A small network was shown many inputs. Here are its activations along a few directions, one row for each input.
In each table, some parts of the input vary, and every possible input appears once, in random order.
Descriptions start from the smaller parts, as in this example, which fits no table here: ring(8) and (point or line(9) or (values(3) and line(6))).
Shared parts are said once, and a part with two or three values counts as separate values.

Other details of the inputs vary at random and push rows far along two fixed directions, the same in every table; ignore that.

Rows:
R1: [  6 -10   3  -2   2  15  14  24   0  -9   7]
R2: [  0 -10  -1   4  -2   7   6  13   4  -6  -9]
R3: [  8 -27   3  21  -4  -1  16  10  -1 -10  -1]
R4: [-13 -19  -5   6   8  -5   7 -10   6   5 -26]
R5: [ 0 -9  4 18 -5 -4  1 10 -1 -2 -1]
R6: [  1  18  -3 -11  -2 -12 -18 -29  -2   8   2]
R7: [ -4 -14  -3  14  -4 -13  -3 -20   2   3 -18]
R8: [  7  36   9 -21  -2  16 -10  32  -4  -4  26]
R9: [  2 -27   3  24  -2  -3  14  14  -3  -6   1]
R10: [ 11  19   3 -19  -2  15  -3  13  -2  -6  16]
R11: [ 3 -8 -2 -1 -3  9  6  7  3 -8 -6]
R12: [-15 -22  -7   3   9  -7   6 -26   6   7 -32]
R13: [ -8  21  -6 -19   2  -4 -19 -28   5   9 -13]
R14: [ 13  29   3 -19  -1   6   4  14 -10   2  46]
R15: [  2  20  -3 -26   7  10   5  -1   0   3  24]
R16: [ -8  16  -5  -9   6 -18 -21 -40  -2  17  -7]
R17: [  6 -16   0   2   1  11  15  13   2  -9  -4]
R18: [  1  29   6  -5  -3  -2 -17   9  -6   5  19]
R19: [-14  20  -5  -6   5 -21 -24 -37  -2  19  -8]
R20: [  5 -21   4  24  -8   0   8  18   0  -9  -1]
R21: [ 12 -10   6  13 -10   5   8  21  -2 -13  11]
R22: [-14 -16  -5   8   6  -3   5  -6   5   4 -25]
Description of these inputs: values(2) and (point or ring(10)).
Question: The inputs of R14 and R15 match in every part but the values(2) part. If R20 is changed in the same way as R14 into R15, which row does it become?
Answer: R2
Question: Which other rows does R17 become when the ring(10) part takes its other values? List them by row number.
Answer: R1, R2, R4, R8, R10, R11, R12, R13, R22

Rows:
R23: [-19 -19 -13 -11  10  -5   6 -37  12   6 -47]
R24: [ -3  59  -2 -31  -5  -8 -44 -36  -1  15   6]
R25: [  9  -7   8  11  -7   2   0  18  -2 -10   2]
R26: [ -4   6 -12 -26   6   6  10 -17   5   5   0]
R27: [ -2  21   2 -19   4   0 -20 -13  -1   5  -8]
R28: [-10 -18  -1   8   6  -3   5  -2   2   1 -27]
R29: [-11 -28  -3  10   7  -6   4 -15   5   2 -38]
R30: [-11  13  -7 -13   2  -1 -14 -19   6   7 -19]
R31: [-20 -11 -16 -14   6  -2   5 -34  15   4 -42]
R32: [ -5 -38  -6  20  -3   2  13  -2  10  -7 -34]
R33: [ -5  20   4  -3   0  -9 -20  -3  -3   7   0]
R34: [ 15 -34   8  24  -5  12  23  35  -2 -19   4]
R35: [ 18  -2  11  10  -9   8  11  32  -7 -14  31]
R36: [ -2 -41  -1  33  -5 -13   8  -5   5  -5 -31]
R37: [  5 -20   4   7   4  11  12  19   2  -8  -4]
R38: [-15  -1  -3   2   5 -15 -13 -19   1  11 -24]
R39: [ 12 -22   7  23  -6   1  10  23   0 -12   7]
R40: [ 9  6  2 -5 -1  8 14 24 -6 -2 27]
R41: [-7 10  1 -6  7 -3 -7 -4 -2  8 -4]
R42: [-15 -45 -11  26   2  -5  17 -10  12  -2 -46]
R43: [  3 -11   1   0   3  11  11  10   0  -6   6]
R44: [ 14 -30  11  33  -9   8  23  49  -3 -18  15]
R45: [ 9 10  2 -3 -3  3 11 21 -6 -1 28]
R46: [ 23 -21  12  15  -8  21  27  51  -5 -24  31]
R47: [ -7  12  -7 -31  10   9  -2 -17   8   4  -9]
R48: [ 20   4  15  11 -10  15  12  52  -8 -16  46]
R49: [ -1  24  -1  -5 -10  -7 -26 -14   0   5   2]
R50: [ -5  17   3  -1   3 -10 -15  -9  -2  10   6]
R51: [ -3  31  -5 -41  10  16  -4 -11   6   5  15]
R52: [ -1  13   0 -14   6   0 -14 -17   0   6  -4]
R53: [  8   9  -2 -13   1   5   5   6  -5  -1  18]
R54: [  9  29   2 -12  -5  -8  -9   0 -10   5  32]
R55: [ -4  24   3  -7   2  -6 -12 -12  -3   9  18]
R56: [  8  16   3 -17   3  12  -4   1  -2  -3  20]
R57: [-19 -29 -10  28  -3 -15  -1 -25   8   6 -37]
R58: [ 22  11   7  -1  -9   8   9  28 -10 -11  38]
R59: [ -8  11   0   1  -2 -16 -22 -18  -1  10 -11]
R60: [ 20  -6  12  10  -7  15  15  34  -5 -17  31]
R61: [ -2  17   2 -16   7   8  -3   0  -2   4  14]
R62: [-15 -19  -9  14   1  -4   4  -8   9   4 -31]
R63: [  6  31   2 -14  -2  -6  -9  -3  -7   8  30]
R64: [ -9 -28  -7  30  -9 -10   2  -7   6  -1 -26]
R65: [-8 10  0 -3  4 -4 -5 -9 -2  9 10]
R66: [ -9 -32  -2  26   4  -9  14   0   2   1 -21]
R67: [ 10  31  -2 -23  -2  -2 -11 -11  -8   5  25]
R68: [ -4  18  -4  -8  -4  -5 -19 -22   3   7 -11]
R69: [ 20  -4  13  11  -7  13  10  39  -6 -17  26]
R70: [ -3 -27   1  14   7   1  14   7   3  -2 -18]
R71: [ 20  12   8  -1 -10   1   6  22 -10  -9  37]
R72: [-19 -29 -11  24   1 -13   4 -21   9   6 -40]
R73: [-14  16  -1 -12   7 -10 -18 -18  -1  12 -17]
R74: [-8 10  0 -8  7  1 -4 -7  0  9  8]
R75: [  0  28  -6 -25   6  -2  -6 -15  -4  11  16]
R76: [  1 -27   2  18  -2  -3   7   5   1  -7 -20]
R77: [  9  30  -3 -27   1   1  -9 -13  -6   6  21]
Question: The inputs of R56 and R77 match in every part but one. If R55 is changed in the same way as R56 into R77, which row does it become?
Answer: R63
Question: The inputs of R69 and R24 match in every part but one. If R41 is changed in the same way as R69 into R24, which row does it become?
Answer: R62
Question: What is each input in this table made of?
Answer: line(5) and (point or ring(10))
Question: Which other rows does R76 become when the line(5) part takes its other values? List them by row number.
Answer: R34, R46, R67, R68
